A small network was shown many inputs. Here are its activations along a few directions, one row for each input.
Each table varies a few parts of the input and shows all the possible inputs, shuffled.
Descriptions start from the smaller parts, as in this example, which fits no table here: one of 4 places along a line, together with either a single point or one of 9 places around a ring or (one of 2 separate values, together with one of 8 places around a ring).
Shared parts are said once, and a part with two or three values counts as separate values.
(in the rows, 128 means zero)

Other details of the inputs vary at random and push rows far along two fixed directions, the same in every table; ignore that.

A family of inputs:
r1: [164 107 148 113 114 133 103 132  62 132 122 115 113 119  93  73 111]
r2: [160 157 108 157 131 139 136 121 150 127 102 134 140 129 141  80 111]
r3: [117  96 132  95 110 104 114 126  86 143 146 137 111 115 113 166 125]
r4: [ 84 111 135 111 142 120 118 139 101 141 167 128 102 124 104 162 134]
r5: [155 150 149 152 134 176 103 134 122 100 121 103 129 136 110  52 137]
r6: [118 126 123  98 105 117 113 132  79 146 152 145 103 111 107 152 138]
r7: [113  98 135  88 110 108 114 133  88 145 150 134 110 112 109 176 127]
r8: [161 145 144 144 137 179 103 141 122 104 117 102 129 136 104  43 135]
r9: [162 124 131 139 132 135 127 125 130 128 103 121 139 128 131  86 105]
r10: [ 76 126 113 133 159 116 145 135 166 139 151 139 128 131 141 190 126]
r11: [119  92 133 101 118  97 117 128  78 152 143 137 109 114 108 153 112]
r12: [141 138 118 126 109 136 112 124 103 128 128 140 121 118 122 111 134]
r13: [153 167 111 140 117 153 132 127 167 119 110 129 144 124 143 109 132]
r14: [178 144 137 135 115 160 120 125 154 106  95 110 150 129 136  81 126]
r15: [114 153 101 123 122 117 148 125 169 142 135 142 134 121 150 174 130]
r16: [119 147 129 152 143 145 132 127 159 111 131 122 136 137 137 124 130]
r17: [123 122 153 115 107 141 102 130  67 109 149 120 111 125  92 100 142]
r18: [137 134 150 132 112 156 104 131  91  99 133 119 125 129 103  82 142]
r19: [127 140 144 135 136 149 114 131 114 117 143 108 115 133 107  97 137]
r20: [108 113 119 139 145  93 159 117 151 145 113 144 137 132 162 172 118]
r21: [140 108 138 112 112 128 110 128  98 128 128 131 123 119 117 127 126]
r22: [178 155 140 144 125 156 145 124 166 104  87 101 153 142 150  85 140]
r23: [161 165 122 158 149 172 134 131 189 106 105  98 150 146 135  57 125]
r24: [132 135 139 127 141 153 114 138 116 121 139 108 116 134 102  89 133]
r25: [108  89 142 105 124  89 128 126  62 152 138 140 104 121 117 158 127]
r26: [146 169 130 166 134 158 137 113 185  90 110 103 153 145 147  83 133]
r27: [153 119 145 103 106 141 109 136 101 126 130 115 122 118 107 117 130]
r28: [145 103 139 119 120 123 113 128  88 136 124 130 120 119 112 111 114]
r29: [126 100 141 114 118 118 109 143 124 144 138 123 132 123 115 137 150]
r30: [149 131 139 130 124 137 133 125 131 116 102 123 137 135 140 118 140]
r31: [125 134 108 145 140 108 160 125 236 141 116 117 168 139 170 159 138]
r32: [175 139 145 146 121 154 128 119 133 104  87 114 144 138 142  70 139]
r33: [121 137 115 118 114 124 124 129 118 137 137 145 120 117 127 151 134]
r34: [ 75 142 111 142 155 108 157 120 187 130 149 133 134 138 156 196 125]
r35: [ 78 139 112 138 139 106 155 118 180 122 145 139 142 137 155 190 127]
r36: [125 129 113 133 124 111 128 123 109 144 132 149 119 118 127 130 118]
r37: [135 106 144 100 110 134 107 139  92 132 138 126 119 114 106 143 131]
r38: [108 128 121 127 137 108 162 127 177 134 119 137 145 133 165 198 134]
r39: [121 146 132 150 137 144 128 125 148 108 131 121 135 137 133 117 131]
r40: [109 114 118 141 149  94 162 121 153 147 111 141 139 134 160 166 114]
r41: [126 115 134 119 124 111 138 121 117 132 120 132 126 131 140 150 138]
r42: [139 156 131 160 128 157 130 122 167  93 115 116 152 140 141  90 133]
r43: [168 109 148 111 103 136  98 124  70 122 118 118 115 119 101  78 122]
r44: [108 138  93 138 129 102 146 114 158 141 129 159 135 124 157 171 121]
r45: [106 112 126 112 144 137 120 154 117 136 148 131 119 130 101 134 127]
r46: [ 82 133  98 137 166 118 160 141 209 140 140 140 145 137 156 191 116]
r47: [128  97 134 109 116 111 113 125  89 138 133 139 117 116 118 144 118]
r48: [107  88 141 108 132  90 134 131  65 156 137 138 105 122 117 157 123]
r49: [ 99 118 142 120 122 129 110 132  89 121 157 134 113 125 108 144 138]
r50: [163 147 140 144 140 182 105 143 132 106 114 100 133 137 106  42 134]
r51: [145 143 115 124 109 131 121 121 117 127 127 136 123 122 127 110 134]
r52: [135 131 117 147 137 107 163 109 170 125  97 132 146 142 170 141 126]
r53: [103 110 128 101 141 129 120 153 106 142 156 125 111 129  93 136 126]
r54: [133 102 145 119 118 116 120 124  78 131 119 136 116 125 123 125 133]
r55: [134 154  93 154 138 112 157 116 175 140 112 143 143 130 159 127 106]
r56: [ 72 112 136 111 131 108 121 131  88 135 176 139 101 123 109 184 132]
r57: [102 106 132 102 127  96 142 128 113 144 135 138 118 127 138 194 138]
r58: [101 152  93 148 169 126 171 133 237 131 125 126 154 146 166 165 113]
r59: [119 118 117 110 109 102 116 122  76 146 146 152 104 114 114 145 127]
r60: [174 166 108 158 122 142 137 114 155 121  97 125 143 130 144  63 115]
Description of these inputs: one of 2 separate values, together with either a single point or one of 11 places along a line or (one of 3 separate values, together with one of 6 places along a line).
Q: Changing only the choice among 2 separate values turns r43 into r47. The same change can be made to r15. Which row results?
A: r13
Q: Changing only the choice among 2 separate values turns r12 into r51. The same change can be made to r54. Which row results?
A: r52
Q: Which other rows does r22 become when the choice among 3 separate values takes its other values? List them by row number.
A: r15, r27
Q: Which other rows does r60 become when the choice among 3 separate values takes its other values? List them by row number.
A: r11, r25

A family of inputs:
r61: [105 134 114 139 149 123 151 127 188 126 126 130 146 136 154 168 121]
r62: [ 87 107 134 109 137 117 120 141  99 140 160 137 110 124 110 170 132]
r63: [160 135 141 136 122 148 115 124  95 115 112 119 122 130 115  68 125]
r64: [105 100 143  99 121 117 114 136  85 136 153 131 110 119 107 166 129]
r65: [129 115 132 101 101 132  90 136  68 137 154 137 103 109  90 123 137]
r66: [114 111 138 113 121 115 117 128  68 137 142 142 105 120 109 142 128]
r67: [145 148 136 145 131 152 123 128 133 111 123 110 131 138 122  76 145]
r68: [123 134 112 144 141 115 146 119 158 131 122 135 136 132 148 136 111]
r69: [171 130 148 130 103 146 109 125 107 113 108 113 134 128 121  79 145]
r70: [158 139 140 134 122 150 128 124 146 108 109 107 141 134 133  96 129]
r71: [140 129 141 127 128 146 119 132 127 116 123 115 132 130 121 110 128]
r72: [163 141 141 139 116 149 118 120 101 108 107 121 128 130 124  73 133]
r73: [121 147 113 152 127 116 155 107 184 115 113 135 152 136 170 153 128]
r74: [101 146 103 151 158 121 164 124 222 125 120 131 157 141 168 176 118]
r75: [132 107 131 113 128 117 122 136 102 146 130 131 118 123 115 126 125]
r76: [ 82 101 116 117 133  84 132 124 112 153 158 152 115 120 127 191 113]
r77: [124 146 126 145 140 139 135 129 155 118 128 118 136 138 135 114 136]
r78: [ 97 118 133 121 136 124 120 138 109 135 154 133 114 127 112 148 136]
r79: [122 114 117 126 133 108 136 128 146 143 128 131 135 127 134 145 118]
r80: [128 128 118 131 134 116 148 126 157 138 114 134 138 131 149 149 126]
r81: [111 129 117 107 118 118 123 130 102 144 153 143 108 115 116 158 126]
r82: [137 122 131 123 123 123 131 129 119 133 117 129 130 126 133 131 132]
r83: [171 143 131 142 128 149 131 126 146 120  94 113 141 134 133  73 125]
r84: [145 149 116 129 122 147 124 134 141 125 125 127 131 126 123 101 128]
Q: What is each input in this table made of?
A: either one of 3 separate values or one of 9 places along a line or (one of 2 separate values, together with one of 6 places along a line)

A family of inputs:
r85: [ 76 126 117 108 123 117 109 134 102 133 183 143  99 116 104 187 135]
r86: [111 129 106 156 165 101 186 118 218 146 101 131 159 147 188 185 120]
r87: [103 107 111 110 107  74 139 108 104 153 146 163 120 113 144 203 114]
r88: [159 169 100 170 141 135 156 105 191 122  86 135 150 143 168  87 114]
r89: [198 156 155 159 120 190 127 128 160  81  77  86 157 144 136  23 146]
r90: [185 127 184 114 102 209  63 145  56  81 134  77 113 133  67   5 151]
r91: [141 100 152  95  85 113 102 120  43 132 133 135 118 106 108 139 133]
r92: [137 171 106 162 132 141 135 120 178 109 122 122 150 134 145 102 138]
r93: [ 35 128  83 138 179  90 177 128 229 151 162 148 144 135 171 247  98]
r94: [ 98  86 148  96 125  94 127 130  94 149 140 135 109 122 124 193 145]
r95: [ 99  99 160 103 140 140 101 154  70 133 170 115  94 121  79 130 132]
r96: [114 130 126 114 110 123 107 134  70 132 148 139 107 112 112 137 139]
r97: [ 85  95 123 108 144 103 129 139  88 153 151 149 105 122 114 176 116]
r98: [152 147 150 129 112 160 103 134  98 104 130 109 128 134 105  75 153]
r99: [142 163 114 166 160 148 151 120 207 108 101 110 152 148 149  75 114]
r100: [141  76 160 108 120 107 120 130  65 143 125 127 117 122 107 135 118]
r101: [162 170 124 164 123 168 143 120 193  94  88 117 164 142 168  91 138]
r102: [ 75 121 117 112 138 117 113 140 103 143 179 148  95 114 100 175 120]
r103: [145 143 112 157 153 122 154 116 186 127  93 128 142 148 165 105 110]
r104: [150 163 132 158 145 157 148 125 209  93  97  97 166 155 154  85 142]
r105: [141  89 157 101 102 107 112 126  81 128 117 130 119 117 117 144 128]
r106: [ 89  86 142 107 143 105 129 146  93 150 149 138 109 124 115 185 128]
r107: [ 90 114 127 108 118  94 140 119 115 149 143 151 119 119 145 210 143]
r108: [106 162  82 165 157 114 173 116 220 134 113 147 157 139 181 168 106]
r109: [172 111 141 125 124 127 122 119  87 125 104 121 122 126 116  66 106]
r110: [ 89 136 109 157 169 108 183 128 233 130 123 122 156 144 169 173 123]
r111: [134 100 125 111 107  99 113 116  57 144 135 150 107 113 110 127 108]
r112: [181 143 126 123 101 160  89 140 101 136 116 121 133 116  98  48 136]
r113: [207 183 119 169 115 163 129 107 155  96  78 110 153 137 147  28 135]
r114: [195 118 135 108  98 162  86 145 107 126 113 107 126 114  96  54 139]
r115: [100 117 152  98 110 149  93 141  68 120 178 125  95 120  87 141 148]
r116: [138 114 135  73 103 127 107 145  64 155 141 137 100 112  85 141 132]
r117: [ 74 143  93 150 153 102 161 127 183 146 149 148 137 130 151 186 117]
Q: What is each input in this table made of?
A: either one of 3 separate values or (one of 5 places along a line, together with one of 6 places around a ring)
Q: Which other rows does r99 become when the place on the ring of 6 takes its other values? List them by row number.
A: r92, r98, r104, r110, r117
Q: Which other rows belong to the same alternative as r112? List them by row number.
A: r114, r116

A family of inputs:
r118: [150 153 112 143 122 130 145 117 165 123 104 132 145 132 155 117 129]
r119: [104 126 116 127 131 108 148 125 167 134 129 139 142 130 154 185 134]
r120: [ 99 113 145 115 134 133 114 138 101 121 155 124 114 129 105 148 133]
r121: [127 119 112 111 109 119 114 126 132 137 146 135 129 112 118 147 104]
r122: [148 120 142 111 108 140  96 139  62 132 136 130 107 117  92  89 141]
r123: [110 102 122 113 141 100 146 132 138 152 127 139 128 126 142 178 116]
r124: [171 164 137 150 131 182 124 135 171  97 104  95 150 141 129  56 141]
r125: [124 116 134 121 119 117 118 124  79 134 136 135 110 121 112 124 125]
r126: [111 123 117 125 129 103 152 122 158 138 123 139 139 130 156 180 132]
r127: [154 160 118 150 122 147 134 119 163 113 110 121 143 133 144  94 136]
r128: [152 106 158 110 105 133 103 127  61 123 123 122 114 119 104 102 134]
r129: [174 160 137 152 122 166 127 123 164  99  97 102 151 140 140  63 142]
r130: [146 136 126 140 140 132 147 128 169 128 103 118 146 138 149 110 124]
r131: [144 111 152 109 112 141 100 143  72 129 134 120 114 121  95  99 145]
r132: [105 136 117 119 131 130 126 138 130 138 149 137 119 123 120 149 134]
r133: [149 112 159 113 106 136 102 130  61 122 128 119 113 122 101  94 141]
r134: [134 118 133 113 109 118 118 121  79 132 130 139 112 117 118 129 127]
r135: [123 124 138 117 112 130 103 126  72 127 148 133 106 119 103 119 138]
r136: [134 101 140 103 118 119 119 136  88 143 128 131 117 119 116 139 132]
r137: [ 98 125 125 127 131 112 139 121 147 128 141 133 131 130 143 180 134]
r138: [111 114 121 116 132 105 145 131 139 146 130 137 130 127 141 174 131]
r139: [ 97 120 139 113 128 129 120 135 115 123 156 128 119 126 117 165 139]
r140: [ 92 122 123 118 141 125 121 138 108 137 159 137 109 124 108 149 121]
r141: [124 114 133 118 126 116 119 130  80 141 138 134 109 122 109 121 122]
r142: [119 113 123 114 129 109 126 135  97 152 139 140 113 121 117 141 125]
r143: [121 110 158 111 131 149  99 147  70 120 152 111 105 127  83 101 134]
r144: [178 166 128 160 117 164 124 115 152  96  96 113 148 135 138  52 130]
r145: [128 145 109 143 128 113 152 112 165 127 115 138 142 131 160 147 122]
r146: [132 142 103 138 132 114 151 121 170 137 113 138 142 130 156 144 124]
r147: [137 132 144 109 108 155  93 139  66 120 148 124 104 118  86  93 144]
r148: [194 155 125 154 126 160 128 122 150 113  82 111 147 134 138  44 119]
r149: [195 152 150 162 126 167 121 116 148  91  79  94 152 144 134  27 128]
r150: [178 166 124 157 124 167 124 125 160 106  99 109 146 136 133  50 135]
r151: [146 142 134 155 135 144 137 120 165 105 105 113 150 141 145  96 126]
r152: [162 149 122 155 126 137 139 112 153 113  95 123 145 133 148  90 115]
r153: [102 140 117 130 139 130 145 130 182 123 137 127 140 134 147 174 136]
r154: [ 85 127 116 124 157 118 148 141 175 140 147 131 132 135 139 185 127]
r155: [112 100 139 115 135 108 130 134  99 142 137 130 116 127 118 146 124]
r156: [119 116 121 135 146 107 155 123 165 137 114 131 141 135 154 160 112]
r157: [133 165 118 150 131 153 135 122 171 105 123 123 142 135 142 112 128]
r158: [ 89 125 109 133 146 107 141 124 145 141 146 141 123 129 135 169 117]
r159: [118 131 103 126 124 101 152 118 155 140 120 149 136 124 158 177 122]
r160: [141 110 134 101 110 122 107 132  63 143 132 139 105 115 105 119 129]
r161: [102 115 134 128 135 116 130 126 125 127 142 129 125 131 129 156 130]
r162: [102 126 118 142 154 114 150 126 175 131 131 126 138 140 146 157 122]
r163: [128 159 119 154 140 152 136 123 170 106 124 122 141 137 140 107 120]
r164: [125 103 127 103 110 118 107 129 119 135 150 127 127 112 109 157 111]
r165: [ 88 140 102 132 154 117 147 135 176 143 147 140 131 131 141 175 121]
r166: [131 135 108 144 141 113 152 117 164 134 110 136 141 131 155 140 107]
r167: [101 129 104 135 145 104 148 129 166 147 135 145 135 130 148 169 119]
r168: [174 155 140 155 122 162 127 119 159  95  94 105 153 140 141  63 135]
r169: [147 100 159 113 113 131 103 128  58 124 125 121 111 121 101 101 127]
r170: [137 118 146 121 112 137  98 129  57 122 140 129 106 119  94  92 130]
r171: [134 137 128 148 144 135 145 125 172 117 111 116 147 142 145 110 121]
r172: [108 115 125 124 133 114 124 132 102 140 145 140 115 123 116 140 121]
r173: [117 118 130 116 128 126 111 139  89 143 148 133 107 121 101 119 131]
r174: [107 137 104 132 128 106 148 121 165 137 131 148 138 127 155 176 129]
r175: [119 104 140 111 130 123 116 142  95 141 141 127 114 124 107 132 133]
r176: [116 119 117 122 128 102 152 121 157 139 118 141 140 126 158 184 126]
r177: [102 122 121 121 136 114 138 133 149 140 140 134 129 129 136 175 136]
r178: [118 118 139 121 120 128 104 128  69 127 149 132 104 121  99 116 129]
r179: [114 106 141 111 133 125 113 143  94 140 147 124 111 125 104 131 136]
Q: Changing only one part turns r169 into r152. The same change can be made to r154. Which row results?
A: r165
Q: Changing only one part turns r149 into r125. The same change can be made to r155. Which row results?
A: r141
Q: What is each input in this table made of?
A: one of 2 separate values, together with either a single point or (one of 5 places along a line, together with one of 6 places around a ring)
Q: Which other rows does r175 become when the choice among 2 separate values takes its other values? List them by row number.
A: r167
Q: Which other rows does r140 become when the place on the ring of 6 takes its other values? List them by row number.
A: r132, r147, r157, r163, r165
Q: Which other rows does r124 become when the choice among 2 separate values takes its other values? List them by row number.
A: r132
Q: Which other rows does r145 become when the place on the line of 5 takes its other values? List them by row number.
A: r134, r135, r144, r157

A family of inputs:
r180: [147 135 126 138 127 123 144 116 139 123 102 126 140 134 147 112 121]
r181: [105 134 127 139 144 128 146 131 180 120 134 120 144 139 150 169 134]
r182: [150 123 129 121 123 126 137 130 125 127 108 124 130 127 131 120 123]
r183: [ 99 126 129 103 116 132 105 145  66 137 160 151 100 115  99 144 149]
r184: [ 80  86 152  80 120 112 100 143  65 141 178 134  95 117  91 193 148]
r185: [ 80  95 137 109 144 116 118 144  88 146 170 132 103 122 104 162 128]
r186: [170 143 126 140 126 142 135 125 155 126  94 112 145 134 141  86 126]
r187: [134 125 153 131 132 154 109 141 100 114 134 109 118 133  95  85 139]
r188: [131 124 141 131 145 151 107 145 104 122 141 115 117 136  97  84 124]
r189: [155 142 123 153 121 129 137 111 158 116 101 128 152 131 153 101 119]
r190: [162 124 142 127 116 136 116 124  84 131 114 118 117 127 116  78 136]
r191: [ 67 140  81 122 133  91 148 123 177 150 170 156 127 122 144 218 126]
r192: [136 131 117 134 129 118 142 123 158 139 113 132 140 126 148 143 124]
r193: [ 99 159  96 139 139 121 146 117 168 130 145 146 127 125 146 168 108]
r194: [147 135 125 144 125 122 138 117 138 128 110 130 136 131 143 114 129]
r195: [154 118 140 126 112 131 112 118  88 119 113 128 122 126 118  93 128]
r196: [158 139 123 143 120 134 133 122 164 119 101 125 153 129 149 106 116]
r197: [ 98 135 127 137 147 128 149 127 177 121 132 121 143 138 146 161 129]
r198: [159 116 140 116 111 138 109 129  97 122 112 125 124 122 115  95 125]
Q: What is each input in this table made of?
A: either one of 3 separate values or one of 6 places along a line or (one of 2 separate values, together with one of 5 places around a ring)
Q: Which other rows belong to the same alternative as r181? List them by row number.
A: r184, r185, r187, r188, r197
